Here are a small network's activations along a few directions, averaged over the inputs that share one value of a field.
Related values have similar rows: they may be neighbours, one step apart, or belong to one group.
In the rows, 500 means zero.
Strong random noise was added to every row along 7 fixed directions; ignore it. To show where, here is one row again and again, with new noise each time:
[664 480 752 812 290 310 626 307 318 488 363 458 520 577 478 603 656 464
 509 637 521 673 388]
[379 349 574 381 455 595 394 508 490 573 452 425 576 421 513 566 789 134
 430 511 392 556 424]
[526 431 618 586 442 358 412 497 582 511 446 592 522 269 356 348 428 538
 650 646 482 700 416]
[503 522 508 626 511 530 567 450 395 507 440 466 501 455 486 487 335 718
 557 688 516 550 561]
[314 374 495 456 471 746 484 501 432 498 448 349 553 575 667 662 655 225
 389 611 429 445 517]
[594 466 424 434 456 544 811 523 511 614 408 386 459 509 508 523 560 583
 383 480 430 462 297]
[439 531 566 566 523 460 319 498 485 500 489 506 566 365 449 459 403 524
 585 618 540 644 595]
[476 602 528 552 467 461 457 458 434 626 417 302 554 477 548 641 578 443
 419 572 569 651 575]
[579 584 468 476 571 479 570 532 452 524 515 512 526 465 426 440 386 703
 493 429 510 494 479]


Field Kom:
c8: [598 499 603 535 621 584 573 336 123 464 531 618 529 560 356 431 595 612
 554 463 381 363 510]
c14: [437 353 562 509 536 455 340 455 603 485 507 692 493 198 343 378 421 501
 803 759 425 591 518]
c2: [707 731 335 406 657 449 773 483 421 690 476 440 433 483 380 453 412 889
 472 390 515 379 416]
c7: [512 564 457 597 580 510 453 536 434 371 545 572 532 555 481 466 266 732
 533 468 573 485 629]
c12: [684 520 580 627 448 375 609 428 365 421 527 585 488 651 420 499 517 663
 426 323 551 499 475]
c9: [617 666 539 481 430 229 495 494 602 716 476 440 437 418 417 448 563 510
 505 480 548 611 514]
c11: [739 592 694 782 427 225 548 305 382 419 457 660 479 525 315 450 474 673
 702 570 535 552 434]
c1: [654 577 346 484 456 351 709 559 775 528 518 454 382 528 544 521 356 692
 492 399 624 546 427]
c4: [429 556 402 485 471 435 497 574 653 585 482 442 429 457 555 439 464 513
 406 508 574 559 555]
c13: [376 357 541 463 487 618 429 473 419 492 526 567 447 480 496 381 584 406
 569 629 395 411 578]
c10: [536 513 398 374 534 419 516 539 642 528 578 587 399 417 463 409 473 607
 573 382 482 512 572]
c5: [379 473 449 408 563 594 284 642 662 399 558 564 559 432 518 422 378 413
 511 461 499 478 485]
c3: [459 528 534 633 466 433 403 428 419 516 495 490 460 508 539 503 373 639
 522 603 631 599 685]
c6: [528 463 419 533 529 563 551 582 636 185 631 721 470 702 600 488 219 597
 601 380 528 268 463]
The values of Kom form a line.
Question: A walk along Kom starts at c9 and steps to its neighbour c13. Put c8, c11, c1, c10 in the order it reaches them.
Answer: c8, c11, c1, c10
Question: Name the neighbours of c7, in listed order.
Answer: c12, c5
Question: How many steps from neighbour to neighbour lead from c14 to c4, at the fewest?
Answer: 8

Field Zub:
b5: [531 503 411 492 543 530 585 524 629 402 530 559 474 535 522 511 331 536
 559 483 501 406 440]
b8: [373 343 463 382 484 603 355 598 614 482 545 536 568 428 532 539 659 223
 436 400 476 564 427]
b7: [307 425 489 378 562 507 217 551 716 491 547 620 530 286 485 432 399 357
 716 617 459 563 631]
b12: [418 568 504 542 477 524 417 595 554 430 576 530 501 644 632 467 416 403
 482 534 543 379 504]
b1: [518 391 501 541 495 552 633 545 461 536 442 564 468 410 435 337 406 601
 505 561 393 446 338]
b6: [628 506 513 570 528 484 577 513 392 458 514 567 535 500 407 476 402 706
 502 430 518 529 433]
b4: [399 284 588 468 450 525 226 711 855 236 613 756 544 328 489 233 309 256
 630 506 469 578 259]
b14: [670 511 483 658 351 535 903 470 585 311 431 423 462 782 664 663 485 543
 454 543 501 367 242]
b9: [567 650 567 538 528 512 394 655 636  74 686 627 626 889 649 578 449 261
 451 142 549 227 327]
b10: [458 463 434 396 528 424 441 559 735 535 528 542 435 421 488 420 479 379
 541 442 529 488 489]
b13: [599 576 511 352 422 240 538 486 646 727 447 399 440 390 425 467 698 490
 438 359 540 668 483]
b3: [546 595 546 547 434 342 516 515 544 594 420 428 471 461 464 396 495 543
 468 498 523 588 431]
b11: [395 426 402 308 556 534 355 594 622 512 527 534 501 328 439 412 462 556
 499 462 488 583 608]
b2: [542 565 580 685 438 360 410 457 455 445 571 548 481 596 530 535 451 580
 505 507 656 590 653]
The values of Zub form a line.
Question: A walk along Zub starts at b9 and steps to its neighbour b14. Put b5, b8, b4, b2 in the order it reaches them.
Answer: b5, b2, b8, b4
Question: Name the neighbours of b12, in listed order.
Answer: b3
Question: Name the neighbours of b10, in listed order.
Answer: b7, b13
